These are the activations of a small neural network, seen along a few directions. Each row is one input.
Each table varies a few parts of the input and shows all the possible inputs, shuffled.
A made-up example of a description, with smaller parts first: values(2) and (point or line(11) or (line(6) and ring(8))).
Shared parts are said once, and a part with two or three values counts as separate values.
(in the rows, 128 means zero)

Table:
x1: [118 132  85 123 147 121 119  90 118  76 115 143 126 108 137]
x2: [144 126 114 114 118 140 181 157 100 126 141 151  97 114 105]
x3: [138  80 109 144 118 168 202 148 129 166 111 149 122  90 122]
x4: [121 168 115  98 118 163 151 158 143 131 173 126  87 147 108]
x5: [126 168 123 120 156 107  96 112 164  84 117 103 121 131 171]
x6: [130 110 101 120 103 164 187 149 110 147 110 136 104 116 119]
x7: [169 138 161  92 141 114 146 156 155 167 147 131  94 134 138]
x8: [135 155 148 118 172  75  84 108 162 137 106 141 120 106 160]
x9: [113 176 109 120 139 133 107  84 140  73 127 113 115 123 145]
x10: [132  96 208 176  60 109  91 147  70 174 190  86 203 218  91]
x11: [158 152 145  98 131 132 153 172 149 131 147 109  99 138 130]
x12: [105  93 206 189  78  84  35 113  99 126 156 103 217 213  98]
x13: [104  84  90 151 165 145 127 102 132 137  75 160 149  65 138]
x14: [100 113  77 127 145 137 114  96 122 115  75 140 137  90 130]
- What do these inputs look like to the network? => values(2) and (point or line(6))
- Changing only the values(2) part turns x10 into x12. The same change can be made to x4. Which row results? => x9
- Change only the values(2) part in x7. List by row number the other rows that result. => x8
- Change only the values(2) part in x14. List by row number the other rows that result. => x6

Table:
x15: [118 198 152 127 110 104 107 133 133  97 194 112 106 159 106]
x16: [164 108 173 104 120  89 129 171 138 181 191 129 123 172 107]
x17: [149 156 155 125 141  99  89 113 111  99  90  85 156 116 164]
x18: [103 103 122 163  88 148 148 159  90 119 199 129 156 174  93]
x19: [121 167 124 144 147  88  79 117 134  46 150 105 137 134 119]
x20: [172 112 203 118 115 135 144 151 136 173 169 114 131 167 114]
x21: [158 135 176 102  83 129 134 166  79 134 153 121 116 164  79]
x22: [140  71 163 166  97 167 145 154 131 168 152 118 165 174 138]
x23: [108 106 159 155 151 133  67  84 146 133 104 131 178 119 150]
x24: [130 159 146 122 130  96  77 122 110  58  91 104 133 137 130]
x25: [119  60 113 174 105  93 101 112 143 165 135 156 168 146 127]
x26: [ 89 128 128 138 127 127  61  91  88  95  91 125 156 131 105]
x27: [116  96 141 141  71 157 145 163  71 132 137 123 150 181 100]
x28: [137 163 168 110 135  68  99 147 173 157 166 119 109 171 143]
x29: [178 135 183 115 101 131 148 153  83 175 150  97 132 156 104]
x30: [138  95 150 157  89 159 155 155  75 172 136  97 164 167 129]
x31: [114 127  67 115 176 131 175 186 198 160  99 155  79  60 134]
x32: [108 151  64  93 131 176 184 169 149 114  64 128  82  65  95]
x33: [ 95 166  46 115 152 163 191 168 167 100 125 143  95  59  91]
x34: [118 129  98 121 165 180 190 163 200 149  77 133  90  50 140]
x35: [143 142 158 120  99 120 138 162  98 119 216 125 124 158  73]
x36: [140 131 143 129 168  50  71 135 173 104 122 123 141 142 161]
x37: [ 81 134 108 159 144 120  63  84 109  83 149 125 162 128  94]
x38: [108 103 124 148 159  86  49 104 151 141 123 147 167 131 141]
x39: [108 126 139 143 137 128  74  82  89 134  90 105 178 109 140]
x40: [118  63 149 183 100 138 119  92 140 155 114 138 177 138 133]
x41: [131 160  26  82 174 159 188  90 136  70 145 184  66  80 143]
x42: [ 84  97 104 181  95 120 124  96  99 108 162 144 169 146  87]
x43: [135  68 132 151 102 120 130 173 130 179 175 135 157 180 131]
x44: [143 169 201 120 126 118 115 126 167 153 146 108 120 162 151]
x45: [154 122  83  91 186 171 186  88 168 120  97 179  60  65 197]
x46: [148 119  50  88 198 122 172 111 167 131 117 202  51  76 190]
x47: [130 195 172 108  95 113 105 138 111 113 132 110 102 164 115]
x48: [121 145  77 104 148 174 194 157 148 150  63 101  89  44 130]
x49: [144 134 177 134 158 100  86 115 167  97 102 107 155 129 172]
x50: [149 192 181 114 111 116 119 127 113 156 129  87 121 150 141]
x51: [ 93  87 125 157  77 128 121 100  80 119 100 138 162 150  94]
x52: [142 146  46  60 152 167 183  92 118  83  86 176  54  81 151]
x53: [117  86 135 172  91 130 128  92  85 158  98 115 176 130 123]
x54: [157 137  60  72 164 167 188  81 118 121  82 146  61  54 186]
- What do these inputs look like to the network? => ring(5) and (values(2) or ring(6))
- Which other rows agree with x48 in the ring(5) part? List them by row number. => x17, x29, x30, x39, x50, x53, x54
- Start at x25 and move only the ring(6) part, one step at a time. The first step leads to x43. Which rows follow, in order? => x16, x28, x36, x38
- Change only the values(2) part in x34. List by row number the other rows that result. => x45

Table:
x55: [109 116 203 172  85 122  82 129  95 150 120  87 191 167 102]
x56: [136 110 187 157  81  85  99 175 118 162 201 115 170 210  93]
x57: [ 95 121  87 149 124 151 148 115 127 108 120 139 136 104 111]
x58: [103 114  84 146 140 134 126 101 119  87 109 139 141  98 126]
x59: [103 100  86 141 140 150 148 122 146 148 107 150 133  92 121]
x60: [117  90  84 133 124 154 171 151 130 165 119 146 122 107 115]
x61: [125 122 108 122 154 145 156 141 182 142 101 144 108  94 146]
x62: [117 120 193 166  99  81  75 144 133 143 192 115 180 200  98]
x63: [150 100 212 154  64 138 121 142  68 172 146  96 172 189 107]
x64: [135 175 119  97 156 107 116 126 141  88 112 122  99 102 128]
x65: [104 116  83 144 142 126 109  69 114  87  97 150 139 101 148]
x66: [127 181 123  99 138 123 137 139 148 108 122 121  95 108 112]
x67: [136 176 119  98 160  99 100  92 136  86 100 132  96 106 151]
x68: [112  94  82 136 157 126 108  76 135 126  83 159 138  88 158]
x69: [162 100 202 155  75 106 108 157 110 167 225 116 154 211 105]
x70: [122 117 190 169 122  66  27  91 125 120 180 111 174 195 138]
x71: [135 169 120 104 162 135 150 141 171 133 119 124  94  91 148]
x72: [133 117 105 119 169 129 134 128 175 121  89 143 113  88 161]
x73: [110 153 101 119 146 121  94  83 109  71 110 143 120 113 139]
x74: [110 152 101 119 144 129 111 116 114  72 122 133 122 111 116]
x75: [156 103 123 105 135 162 191 147 151 167 127 146  92 119 153]
x76: [111  93  83 138 155 134 125 109 139 127  96 149 139  86 136]
x77: [139 167 121  90 121 127 160 166 132 126 133 118  85 121 108]
x78: [120 119 189 162 101 100  41  80  95 124 106  85 205 174 139]
x79: [124 116 189 165 100 107  58 113  99 125 114  77 206 170 119]
x80: [132 102 100 131 102 167 184 125  95 134 144 144 121 132 116]
x81: [127 106 198 165  69 125 107 161  81 168 129  85 180 180  96]
x82: [170 147 135  85 140 151 186 149 140 158 146 129  79 118 153]
x83: [140 137 117 105 105 162 168 138  89 119 158 137 101 145 106]
x84: [144 164 116 102 179 118 130 128 162 112 109 125  98  87 162]
x85: [133 118 104 118 171 122 117  94 169 121  77 154 112  92 183]
x86: [147 157 120  95 145 139 174 169 155 151 130 121  84 104 143]
x87: [110 110  84 141 106 154 172 145 110 126 130 136 125 120 105]
x88: [137 112 106 114 138 149 179 169 166 160 112 139  97 107 141]
x89: [139  83  99 123 120 168 183 132 117 173 133 153 118 118 125]
x90: [161 158 137  81 117 140 173 144 116 134 149 126  78 134 119]
x91: [103 159 104 122 126 145 132 131 121  93 133 132 117 118 100]
x92: [123 117 190 163 118  64  51 128 126 124 182 113 184 199 115]
x93: [118 146 101 114 110 148 156 158 105 112 142 129 106 131  95]
x94: [146 167 114 102 182 110 113  96 158 111  96 135  95  92 183]
- What do these inputs look like to the network? => line(5) and (values(2) or ring(6))
- Changing only the line(5) part turns x63 into x55. The same change can be made to x89. Which row results? => x59
- Changing only the line(5) part turns x88 into x72. The same change can be made to x87. Which row results? => x58
- Which other rows agree with x68 in the line(5) part? List them by row number. => x65, x67, x70, x73, x78, x85, x94
- Change only the line(5) part in x70. List by row number the other rows that result. => x56, x62, x69, x92

Table:
x95: [117 110 128 149 152 102  92 109 160 138 118 135 150 121 151]
x96: [134 133  97 106 129 148 171 137 124 127 153 151  93 119 116]
x97: [102 149 109 137 132 129 108 118 117  84 114 117 139 112 110]
x98: [110 108  80 136 125 140 139 108 109 102 128 153 128 119 122]
x99: [147 128 141 117 151 110 132 153 175 146 139 134 112 129 149]
x100: [116  84 105 144 122 155 145 122 119 150  87 135 146 105 130]
x101: [159 165 147  94 144 113 127 130 131 122 128 117 100 128 150]
x102: [131 102 218 173  61 102  81 140  80 161 191  95 197 220  86]
x103: [140 111 120 122 123 166 183 150 137 165 116 129 112 111 136]
x104: [129 143 142 125 142 113  89  86 124 103 104 125 135 126 152]
x105: [124 174 120 104 126 129 142 155 132 110 131 118  96 118 106]
- What do these inputs look like to the network? => point or (values(2) and ring(5))
- Change only the values(2) part in x98. List by row number the other rows that result. => x96

Table:
x106: [150 141 117  65 110 128 173 158 164 119 154 136  60 116 132]
x107: [125 114  96 113 114 161 202 142 110 165 154 149  94 108 104]
x108: [165 130 241 145  88  96  77 134 104 174 133  64 184 199 133]
x109: [169 171 136  94 174 124 152 162 155 118 133 144  83  97 148]
x110: [103 116  74 127 172 123 124  90 125  82  73 141 150  97 153]
x111: [118 143 202 178  72 124  76 117  75  93 185  88 191 208  90]
x112: [117 157  87 112 153 114  88  74 105  87  69 144  98  86 145]
x113: [122 181 115 114 175 116 129 142 185 115 120 115  78 102 162]
x114: [121 177 121 103 156 102 112 109 148  89 113 137  96  66 168]
x115: [118  87 100 134 125 178 188 131 128 154 117 140 112  90  94]
x116: [112  85  86 146 125 173 159 110 150 148  90 152 137 102 142]
x117: [111  97 182 174  54 101  92 189  82 167 162 104 193 211  60]
x118: [122  92 192 184 112  61  32  92 122 149 186 128 204 207 124]
x119: [116  88  69 152 156 144 136 108 144 101  77 141 155  96 142]
x120: [150 141 101  78 134 176 180 162 124 159 153 138  85 133 123]
- What do these inputs look like to the network? => values(4) or ring(11)

Table:
x121: [138  95 164 155 123 100  97 128 137 158 124 126 171 152 140]
x122: [152 141  77  86 172 163 197 127 168 117 100 154  62  67 177]
x123: [140 130 164 140 121 102 107 140 144 152 162 122 138 163 129]
x124: [127 134 152 139  89 125 120 139  85 117 158 112 148 163  95]
x125: [119 129 150 152  90 142 121 127  78 121 139 109 152 162  99]
x126: [125 150  80 101 155 168 190 166 163 129 111 133  82  71 123]
x127: [ 82 100  17 139 166 147 141  83 144  82 100 184 117  65 133]
x128: [136 140 158 125 108 108 116 145 119 126 177 118 132 173 107]
x129: [117 114 158 155  95 138 117 107  95 135 125 104 171 146 108]
x130: [121  92 157 153 121 126  95 122 126 151 115 117 173 150 138]
x131: [128 135 148 127  94 110 118 152  96 113 169 116 137 170  95]
x132: [119 199 115 101 188  89  61  73 151  51  74 118 109  83 165]
x133: [130 110 161 150 127  93 101 137 142 158 145 118 148 151 139]
x134: [133 140  78  88 137 162 195 147 142 135  88 147  66  78 127]
x135: [133 139 170 129 117 110 112 140 134 141 175 128 133 169 119]
x136: [124  91 155 159 106 131  95 115 106 142 115 114 171 142 124]
x137: [153 137  73  77 168 161 192 126 147 147 100 155  65  71 158]
- What do these inputs look like to the network? => values(2) or line(4) or ring(11)
- Start at x126 and move only the line(4) part, one step at a time. The first step leads to x134. Which rows follow, in order? => x137, x122

Table:
x138: [135 148 119 107 116 148 164 148 113 126 136 124 101 123 110]
x139: [121 106 215 179  80  78  40 121  89 139 163  92 211 213 104]
x140: [124 162 113 109 140 130 125 116 122  93 112 125 109 109 129]
x141: [116 127  98 128 157 133 125 110 150 119  88 136 124  88 149]
x142: [150 123 125 109 137 139 162 141 145 154 126 138 102 119 147]
x143: [129 100 225 180  61  98  72 143  84 160 188  90 205 226  91]
x144: [130 158 118 112 155 110 117 124 153 103 127 132 107 113 140]
x145: [105 117  83 135 142 138 125  95 124 102 104 148 130  99 133]
x146: [119 102  89 132 120 157 164 130 116 132 125 147 122 113 118]
x147: [128 111 106 125 134 153 165 144 144 150 109 136 116 101 132]
x148: [140 145 125 108 132 130 154 156 144 137 150 132  99 128 122]
x149: [139 138 120 112 161 120 122 108 152 122 107 136 111 104 162]
- What do these inputs look like to the network? => values(2) and (point or ring(5))
- Changing only the values(2) part turns x139 into x143. The same change can be made to x144. Which row results? => x148
- Change only the values(2) part in x146. List by row number the other rows that result. => x145
